A small network was trained on invented records. Each row is its activation on one of them, seen along a few directions.
After each row come some of the record's fields: N, Y, C, K, B, F.
A field that a record lacks is written absent.
The largest differences between rows may come from other fields.
Strong random noise was added to every row along 3 fixed directions; ignore it. To show where, here is one row again and again, with new noise each time:
[ 192  218   44 -247   27    4 -110 -127  -84  313  -77  191   81  212
  101 -213]
[ 149  238 -119 -256 -268 -135  265 -151 -292  227 -141  287 -115  295
  221 -163]
[  89  161  801 -498 -109 -762 -432   98 -407 -293 -452  -43  331  176
   72 -244]
[ 232  201  261 -285  394  186 -629  -98  218  450   78   43  303  110
  -47 -302]
[ 245  235 -318  -70    4  256  200 -217  -83  481  -75  355  -29  243
  142 -142]

[ 171  128 -326   39  306  538 -388 -145  404  513  383  107 -193  243
   93 -150]
N: n1 / Y: y2 / C: c1 / K: k1 / B: b1 / F: f1
[  58  124  287  -11   97    6 -135  -61   61 -135 -102   61  173  -54
   -7  139]
N: n2 / Y: y2 / C: c2 / K: k4 / B: b2 / F: f1
[ -70  -18 -126  359  161  563   85  -63  364  524  557  -20 -173   23
 -277 -184]
N: n2 / Y: y1 / C: c1 / K: k6 / B: b1 / F: absent
[ 168  243  229  136  -40 -139    6   33 -122   40 -415  202  242  109
   80 -174]
N: n2 / Y: y2 / C: c2 / K: k6 / B: b2 / F: f1
[ 244  -49 -477  142  114  238  -69  -89   55  397  126  476  290   82
  174  166]
N: n1 / Y: y2 / C: c1 / K: k5 / B: b1 / F: f1
[-229 -107 -430  174  121  384  468  -99  187  149  384   14 -254  -98
 -114  118]
N: n2 / Y: y1 / C: c1 / K: k1 / B: b1 / F: absent
[ 190   58 -240  291 -413 -126  472  -19 -408  102 -367  247 -222  106
  113 -265]
N: n1 / Y: y2 / C: c1 / K: k7 / B: b2 / F: f1
[-161  156 -616   24  -97  232  691 -166  -20    4 -119   40 -620   17
  123  346]
N: n1 / Y: y2 / C: c1 / K: k1 / B: b2 / F: f2
[ -39  341 -207 -451 -141 -375  -67  -99 -180   16  -32  201  113  282
  268  146]
N: n1 / Y: y2 / C: c2 / K: k5 / B: b1 / F: f1
[ 157   41  -55   99  114  230  -66  -39  165  116 -113 -218   82 -107
 -184  -41]
N: n1 / Y: y2 / C: c2 / K: k7 / B: b2 / F: f1
[ 152  272 -442  -25   62  -29  171  -76 -103  256  -94  357  -88  285
  141  139]
N: n1 / Y: y2 / C: c1 / K: k1 / B: b1 / F: f1
[ 348  -15 -169  329  341  157 -188 -116   44   77 -200  236  257   65
 -131  -60]
N: n1 / Y: y2 / C: c1 / K: k2 / B: b1 / F: f1
[  88 -291  268 -287  -24  -91 -599   52  309   56  803   87  200   15
  109 -207]
N: n2 / Y: y1 / C: c1 / K: k1 / B: b1 / F: absent
[-117  -23   61   50  491  500 -236   -3  284  133   37 -256 -139 -116
 -206   44]
N: n1 / Y: y1 / C: c1 / K: k1 / B: b2 / F: absent
[-179 -195  290 -260  150   71 -240   33  156 -215  211 -326  -87 -140
 -215   92]
N: n1 / Y: y1 / C: c1 / K: k1 / B: b2 / F: absent
[ 305 -198  351  355  148  -64 -353  194   37   38  -96   65  523   13
 -110 -233]
N: n2 / Y: y2 / C: c1 / K: k7 / B: b1 / F: f1
[  73 -129  177  275  306  158  -92  148  170 -143 -443  -89  291 -157
 -241   94]
N: n2 / Y: y2 / C: c1 / K: k1 / B: b2 / F: f1
[ 187  182 -143  -70   50    2 -108 -146   43  298  -50  251  -94   71
    7 -106]
N: n1 / Y: y2 / C: c1 / K: k1 / B: b2 / F: f1
[-205   95   18  -52 -232 -112  223  -11  -95 -116 -144 -247 -607   96
   43  -47]
N: n1 / Y: y2 / C: c1 / K: k1 / B: b2 / F: f1
[-168  -18  285  163 -222 -391  139  220 -373 -622 -145 -193 -108 -162
   -2   94]
N: n2 / Y: y2 / C: c1 / K: k7 / B: b1 / F: f2
[  44  116  374  207  623   48 -408   82  -37 -236 -618 -169  271 -288
 -334  198]
N: n1 / Y: y2 / C: c1 / K: k1 / B: b2 / F: f2
[ 147 -306 -114  484  -45  228  525  -36 -126  -10  106  307  318  -98
   14  225]
N: n2 / Y: y1 / C: c2 / K: k6 / B: b1 / F: absent
[-101   15  366 -248   67 -393 -454  254  163 -202  286 -299  153 -119
  -12 -102]
N: n2 / Y: y2 / C: c1 / K: k7 / B: b1 / F: f2
[ -51  -84  170  407  -72  206  215  232  -98  -64 -266 -258  -99  -86
 -293 -198]
N: n2 / Y: y1 / C: c1 / K: k7 / B: b2 / F: absent
[ 111   93 -233 -173  484  164 -272   34  125  194  118  215  274  -94
  -32  161]
N: n1 / Y: y1 / C: c1 / K: k1 / B: b1 / F: absent
[-129  -62  106  -56 -325 -243  291  123  -67 -279 -212 -139 -209   49
  -67   20]
N: n2 / Y: y2 / C: c1 / K: k1 / B: b2 / F: f1
[-164  -39   85   28   69  -40  272  150  -52 -234 -224   20   93 -168
 -202  250]
N: n2 / Y: y1 / C: c1 / K: k4 / B: b2 / F: absent
[-257  123  -84 -223 -346 -196  192  -54 -140   62 -106  123 -287  272
   87 -265]
N: n2 / Y: y1 / C: c1 / K: k5 / B: b2 / F: absent
[-307  148  268 -264  113   27 -116  155   64 -223   82 -195 -129 -191
 -168   76]
N: n2 / Y: y1 / C: c1 / K: k4 / B: b2 / F: absent
[-128   64  -62  340 -169   36  128 -123  -71 -122 -373   -7 -167   52
 -117  -47]
N: n2 / Y: y2 / C: c1 / K: k3 / B: b2 / F: f1
[ 171   83 -239  294 -448  236  232 -120 -127  346   56   59 -527  186
  -57 -432]
N: n1 / Y: y2 / C: c1 / K: k7 / B: b2 / F: f1
[-213 -321  596 -448  -52 -305 -464  310  145 -482  527 -513  114 -130
 -134  -76]
N: n2 / Y: y1 / C: c1 / K: k2 / B: b1 / F: absent
[  63 -365  242   84  125   83 -247  -36  115  215  322   13  109   78
  -85 -255]
N: n1 / Y: y1 / C: c1 / K: k1 / B: b1 / F: absent
[ 159 -227  194 -187 -167 -278 -305   86  -54  -23  328   32   49  100
  104 -303]
N: n1 / Y: y1 / C: c1 / K: k2 / B: b1 / F: absent
[-228  106 -396 -160   14  587 -144 -174  334  558  707 -100 -507 -108
  -37 -117]
N: n1 / Y: y1 / C: c1 / K: k5 / B: b2 / F: absent
[   2  144 -138 -212 -210 -121   52 -148  -55  189   22  169 -386  197
  178 -325]
N: n1 / Y: y2 / C: c1 / K: k1 / B: b2 / F: f1
[ -64  167 -374  275  301  729   48  -39  324  331  144 -113 -423 -147
  -96 -218]
N: n2 / Y: y2 / C: c1 / K: k2 / B: b2 / F: f2
[  -9 -239 -286  -67 -187 -175  380  -72 -207 -415  126  175  -90  -67
  179  407]
N: n1 / Y: y1 / C: c1 / K: k1 / B: b1 / F: absent
[-196  202  314 -699  -42 -488 -476  107    2 -310  333 -285 -190   15
   26  119]
N: n1 / Y: y2 / C: c1 / K: k1 / B: b1 / F: f2
[ -39  165  268 -186  119  -79 -195  -23  122 -204   18  -28  109 -170
   97  217]
N: n2 / Y: y2 / C: c2 / K: k4 / B: b2 / F: f1
[-102  -35 -175   25   12  256  -57  -94  463  304  764 -225 -300 -141
 -183 -165]
N: n2 / Y: y2 / C: c1 / K: k7 / B: b1 / F: f2
[-146 -142  363  -98 -325 -483   65  172 -272 -507 -436 -153  255  -61
  232  105]
N: n2 / Y: y2 / C: c2 / K: k3 / B: b2 / F: f1

Which values does each new row have?
[  -9 -268  434 -253  232   15 -625  115  474   22  411 -218  269 -253
 -172 -184]
N: n2 / Y: y1 / C: c1 / K: k1 / B: b2 / F: absent
[ -48 -105  -83  -44  211  270 -305   -3  293  262  257 -152  141 -261
 -229   -4]
N: n1 / Y: y1 / C: c1 / K: k5 / B: b2 / F: absent
[ 357 -135   73  480  338  584 -430    6  394  470  -43 -165  211  -46
 -467 -311]
N: n1 / Y: y2 / C: c1 / K: k7 / B: b2 / F: f1
[  10  -70 -233  330 -100  517 -159 -218  349  429  341   60 -234   57
  -64 -267]
N: n2 / Y: y2 / C: c1 / K: k3 / B: b2 / F: f1
[-241   -6  253 -382  513  116 -458  137  292   30  144 -320   36 -208
 -125  -34]
N: n1 / Y: y1 / C: c1 / K: k1 / B: b2 / F: absent
[   6  119  -25  293 -145 -358  420 -134 -480 -125 -646  104  166  105
   66  162]
N: n1 / Y: y2 / C: c2 / K: k5 / B: b1 / F: f1
[ -27  108  254 -256  125  -12 -212  -13   61  -61   36 -282  -89 -129
   40  151]
N: n1 / Y: y2 / C: c2 / K: k1 / B: b2 / F: f1
[ 164   14 -582   47 -265  309  193 -161  239  534  582  439 -288  405
  182 -225]
N: n2 / Y: y2 / C: c1 / K: k1 / B: b1 / F: f1
[-162  304 -252 -134 -388 -306  349   66 -387  -38    6  -43 -476  212
  198 -179]
N: n1 / Y: y2 / C: c1 / K: k7 / B: b1 / F: f2
[ 236  215 -261  235  -99  163  100 -250   -6  398 -197  191 -356  280
  -87 -484]
N: n1 / Y: y2 / C: c1 / K: k2 / B: b2 / F: f1
[   3 -324   84  -98  -66 -400  188   -1 -174 -260  -16  175  110  -86
  161  218]
N: n1 / Y: y1 / C: c1 / K: k1 / B: b1 / F: absent
[ -47  -62 -264 -114 -737  -94  611 -142 -325 -100  164   28 -675  202
    3 -245]
N: n1 / Y: y1 / C: c1 / K: k2 / B: b2 / F: absent
[ 373  115 -356  492  193  255  346  -73 -257  359 -710  529  139  114
   -5    8]
N: n1 / Y: y2 / C: c1 / K: k1 / B: b2 / F: f1
[ 164  143  291 -169  129 -224 -425 -146   32  101 -293  149   83  258
  -67 -291]
N: n1 / Y: y2 / C: c1 / K: k1 / B: b2 / F: f1
[ -51   17  573 -325  -96 -425 -576  164  114  -24   95 -105   11   48
   67 -458]
N: n2 / Y: y2 / C: c1 / K: k1 / B: b2 / F: f1
[ -26  -30 -336 -105  361  224   -2   74   29  -74  -21   52  455 -197
  138  590]
N: n1 / Y: y1 / C: c2 / K: k5 / B: b1 / F: absent
[-163  208  -49 -191  454  443 -582  -99  372  475  292 -139   -1 -105
 -300 -208]
N: n1 / Y: y1 / C: c1 / K: k5 / B: b2 / F: absent
[-137  -16  -71  -92 -715 -417  235 -113 -232  -79    7  210 -299  219
  166 -293]
N: n2 / Y: y2 / C: c1 / K: k3 / B: b2 / F: f1
[  -7 -375  227 -161  119  474 -497  114  575  302  797 -254   53 -140
 -170 -244]
N: n2 / Y: y1 / C: c1 / K: k1 / B: b2 / F: absent
[-185  -72  244 -136  -71 -378 -158   74 -113  -28   86 -105   20  -72
   96   49]
N: n1 / Y: y2 / C: c1 / K: k5 / B: b1 / F: f2
[ 298 -257  227  513  402  261 -527  -72  203  502  -53  168  524   19
 -216 -110]
N: n1 / Y: y2 / C: c1 / K: k5 / B: b1 / F: f1
